Each row below is a small network's average activation on inputs in which a field has the value named, seen along a few directions.
Related values have similar rows: they may be neighbours, one step apart, or belong to one group.
Strong random noise was added to every row along 18 fixed directions; ignore it. To show where, here is one row again and again, with new noise each time:
[-207  -38  -58  -62 -199  120  236  -33 -313  -69  318 -114 -128   20
  122   96 -333    4   72  -18   97  182 -291   13 -409 -140   34  184
  673]
[ 162 -282   72 -429  185   37 -178  132  201  302  -44  163 -171  239
  146 -231 -399   -7  106 -146  160   86  -22 -198  266  102  222  207
  499]
[-394  593   26  -74  -39  173  335   13  129  205  184 -181  156  -72
   13  160  301  -79  131  374    7  210  130  223 -177 -194 -161  -18
  119]
[-229  198   22   32  132  376  471  -51   83 -180   79   19  -40  -86
  -45  333  130  377  -76  134 -228   78  218 -186  304 -138   88 -151
   25]
[ -57   -3  123 -190  -49   10 -181   87   30  230 -410 -292 -345  159
   78 -105 -142   14 -197  -43  279   52  292  -21 -539 -135 -106 -217
 -265]
[ 249 -171 -315   26  -30   46 -192 -264  178  178 -117 -192 -318  252
  509  -49  -51  118   -9 -108 -123  201   26  105 -141  144 -483  -68
 -504]
[ 456  130 -326  278 -225   94  157 -115  170   78  -28 -198  175  236
  -77 -201  230 -208  470 -507 -297 -135  104   71  289 -110  -15 -113
  -61]
[ -35   82  227  101  349  -33   51 -267   -7  -68 -389 -138  -57 -253
 -572 -472  105 -131  191 -167  153   60  390  143 -290  202 -289 -149
 -214]
[ 144  -81   89  433   26  -77  131 -175 -282 -262 -192   79 -179 -210
 -111 -141 -316  -36  -57 -282  -70   81  475   57 -136 -171    8 -204
 -278]
[-120  -83  227 -142    8  132  269   31  148  -39    1  -61   45 -108
  -21  126    0   42   45   71  212  163  388  -87  -84 -227  144 -244
   12]
[  25 -295  -46  -88  381  178 -231   -4   15   -5   59  120  112  117
 -261  195  203  362  -35   85 -113 -262 -586 -318  232  198 -257  280
   90]
[ -73  222  249  361  446 -145   69 -219 -199 -391  161  247  -60 -426
    8  429 -227   91 -144  290 -272  330   79   38 -208 -353 -168  -45
  102]
[-405  426  126 -275 -116  -80   15   -7  186 -138 -284 -110 -157  114
 -102 -219 -214 -128   68  468 -414  246  324   53 -109 -282  261 -154
 -421]
[ 123  392 -312   42 -114 -274  -45  -21 -276  -54  185  -40 -278 -131
  -44 -174  102 -135 -266 -187 -138 -196 -260  -50 -217  -40   72 -153
  379]
[-258 -423  -17 -364 -263  326  369   63 -104  205  142 -163   29  128
 -308   22  198  331 -217   91  294 -280  -22 -304 -289  225 -218  -95
   60]
[-225   53  290   33  114  257  200 -199  134  264  -42   -8   71 -122
  -63  171  185  252 -493  206  363   68  510   83   63  244 -533  156
  122]
[-177 -148  439   63 -140 -118  -55 -147 -130  -92 -180  -19  138 -162
  111  141 -330   70 -449  321  240  -17  -97  239  -38  403  -47  557
  168]
[ 201  -42   -5  -60  304  255 -231  -55  110   41 -367 -297 -373   49
   14  -59   18  -28  143 -483  243  -72 -141 -284  245  -18  -43   70
   18]
[-226  -39   34    1  -64  -71 -118   13 -103 -157  234  139  147  -58
 -177  -60  -33 -157   14  166   59   76   11  -30    4 -373  125   94
  141]
[ -95  298   42 -422  650 -147 -374 -163  479   99  -88  158 -184 -177
 -156 -284  384   61 -180  238   12  177   71 -107  136  333 -326 -178
   -6]


Values of Z:
z2: [-265  621   73    6 -315 -103 -399  597   51    4 -189  430  100  116
   67 -309 -245 -314 -120 -282  -95   -9  -52  -76  184  434  207 -100
   19]
z9: [  -1 -274 -282 -279  -66   35 -227   -1  418   43  554  431  148  252
  227 -136  144  193 -105  -25   63  404  144  -16  151  287 -304 -232
  625]
z4: [-190 -502  309 -327  105   15  -89  -57  317 -187   -3  -44   32   31
   97   61 -279 -198  415  196  256  568  411   51 -223 -375  154 -128
 -245]
z7: [ -89  128   47 -261   40   31  -31  237   71   24  -69   20   15  179
 -271  232    1   27  148  151 -395 -129 -292 -272 -302  -45  -50 -274
 -177]
z6: [-233 -107   32   56 -306  322  154 -251    0 -390 -239 -232 -274  221
   72   30 -305  226   51 -195 -224  211  184 -153  -63  155 -169  -95
 -127]
z1: [-186 -383  168  323   92    0  133   28 -486   -8 -137   71   90  -70
 -150  -69 -192  135   68   97  328  -47  132  379 -115    4  203  291
 -127]
z3: [  12  -18  122  426 -124  193   97  210 -100 -375  154   47  270 -129
  321  725   19  124 -124 -148   48    2 -291  -94  236  -94  109   21
   89]
z10: [  21 -247  174  211  254  -50  -74  175 -290   56  191  234  205 -290
  -76  245  -38  -79  170    7  310  -12 -348   67 -331  -40 -173  103
   14]
z5: [-439  266 -284 -254 -190  125   79   80  -13   15  161   -1 -179  254
   28 -218   54  148  -74  230 -131  163  174   12  -42 -223  288  -24
  273]
z8: [-303  -29  187 -128 -322  205 -224  292  138  176 -376   74  212  204
 -178 -327 -127 -158  173  -78   95   11   61 -145 -135  367 -258 -125
 -648]
The values of Z form a ring.
Going along Z from z6 by way of its neighbour z1, in what order are z9, z7, z3, z8 met?
Answer: z9, z3, z7, z8
How many steps from neighbour to neighbour lead from z2 to z5, at the fewest?
Answer: 5

Values of Y:
y8: [-161  290 -372  244  687  214 -333  244 -220  307  292  465 -166   11
   71  132  139  179  220   89 -211  154 -339 -110    0 -414 -415   28
 -289]
y7: [ 323 -133    4  231  318 -342   -2 -275  313 -113 -119  304  381   93
  223  102  -93  297  197  514 -788  192  -43  622  195  613 -170  230
 -451]
y4: [ 132  597 -137  314 -296  -83 -201  541   12    9  301  490  526  251
  -71  145 -162 -303  370 -303 -641   25 -350 -217 -188 -372   35 -327
  299]
y3: [-117  487 -120 -103 -309 -213  -13  345   92  -99  -75   18  194  113
 -258 -532   90 -297  364 -270  -48   34  286  160 -213 -399  836 -482
  353]
y9: [-198   82  -17   18 -509  186  605   39  338 -451 -152 -363  242   76
  245  -81   37    1  683 -206 -137  526  325  460 -424  224  390 -626
 -320]
y5: [ 191  226  -99 -165  270  236  -71  404  365  624   95  250 -117  180
  656  195  -41   40  288 -367  159  335   -2  -45   30  364 -321 -230
  256]
y2: [ 312 -311  273   80  429 -162  191   45 -200  350 -280 -211  -88 -109
  -29  239  -78   40  275  243  142  -74  178  105 -662 -285 -239 -233
 -677]
y1: [  87 -197 -158  154  187  317   72   37  -92 -211 -261   81 -325  -22
   12 -381 -127  231  196 -629  140   29  203 -188  489   95  404 -158
  -63]
y6: [ 500    1 -451  210  461  173  -95  -72   -6  318  -76  -96 -406   97
  447    3  -18  -18  339 -335 -127  -47  -95   -7  559 -377   38  170
 -470]
The values of Y form a line.
Name the neighbours of y5, in listed order.
Answer: y7, y2
Name the neighbours of y3, in listed order.
Answer: y8, y1

Values of F:
f2: [  22  368  -79  143 -357   55  138  127  -85    0  269  194 -182  -38
  -48  279  -19 -200 -212 -235 -403   15  214 -567 -221 -146 -606 -677
 -208]
f4: [-183  103  -86 -275   30    0  -27    6  108   90 -134 -217   32   91
 -226 -379  317   65   57   38  221 -115  -59  193  -87  126  291   93
  190]
f5: [-183  -82  283 -305 -240 -127  175  178  -32   67   83  189   86   -3
 -199   92 -187   84 -455  392  -32 -115  173 -160 -173  149   59  -92
  196]
f9: [ 174  167  105  201 -156  -88   80  -27 -197   37 -335 -396   49 -183
 -309  -14  313 -122 -230 -213  208 -507 -127   97 -148  315 -102   55
 -136]
f1: [   2  -95 -387  377 -384  105   15 -520 -142  -51  129 -351 -137 -156
  499  -37  313  -41 -393 -172  391  -38  -60  363  246  337 -425  384
 -279]
f6: [ 227  343  -65  405  542   90  -21 -194 -123 -240   75  185 -345 -413
  394  445 -148  184   41 -332 -308  302 -446 -216 -184  248 -561 -234
   43]
f8: [ 104  302 -216   89 -161   47 -302  113  -80  134 -214 -192 -394  462
   78 -112 -220  -65  -57 -415 -127   34   71   18 -226 -325   -7  -28
  409]
f3: [-317  425  212  -60  -22   60 -408   85  197  203 -236   52  -51  337
  152   78 -303    9 -281  310 -122  291  191  156  -66 -137 -198  311
  186]
f7: [ -37 -223  -30 -395 -704  -63   39 -124  183  -40  143   98  -22  298
  241 -278 -396  230 -557  -63  -92  124   -5 -158 -281  745 -238 -114
  607]
The values of F form a line.
Name the neighbours of f1, in listed order.
Answer: f4, f3
Name the neighbours of f8, in listed order.
Answer: f2, f5
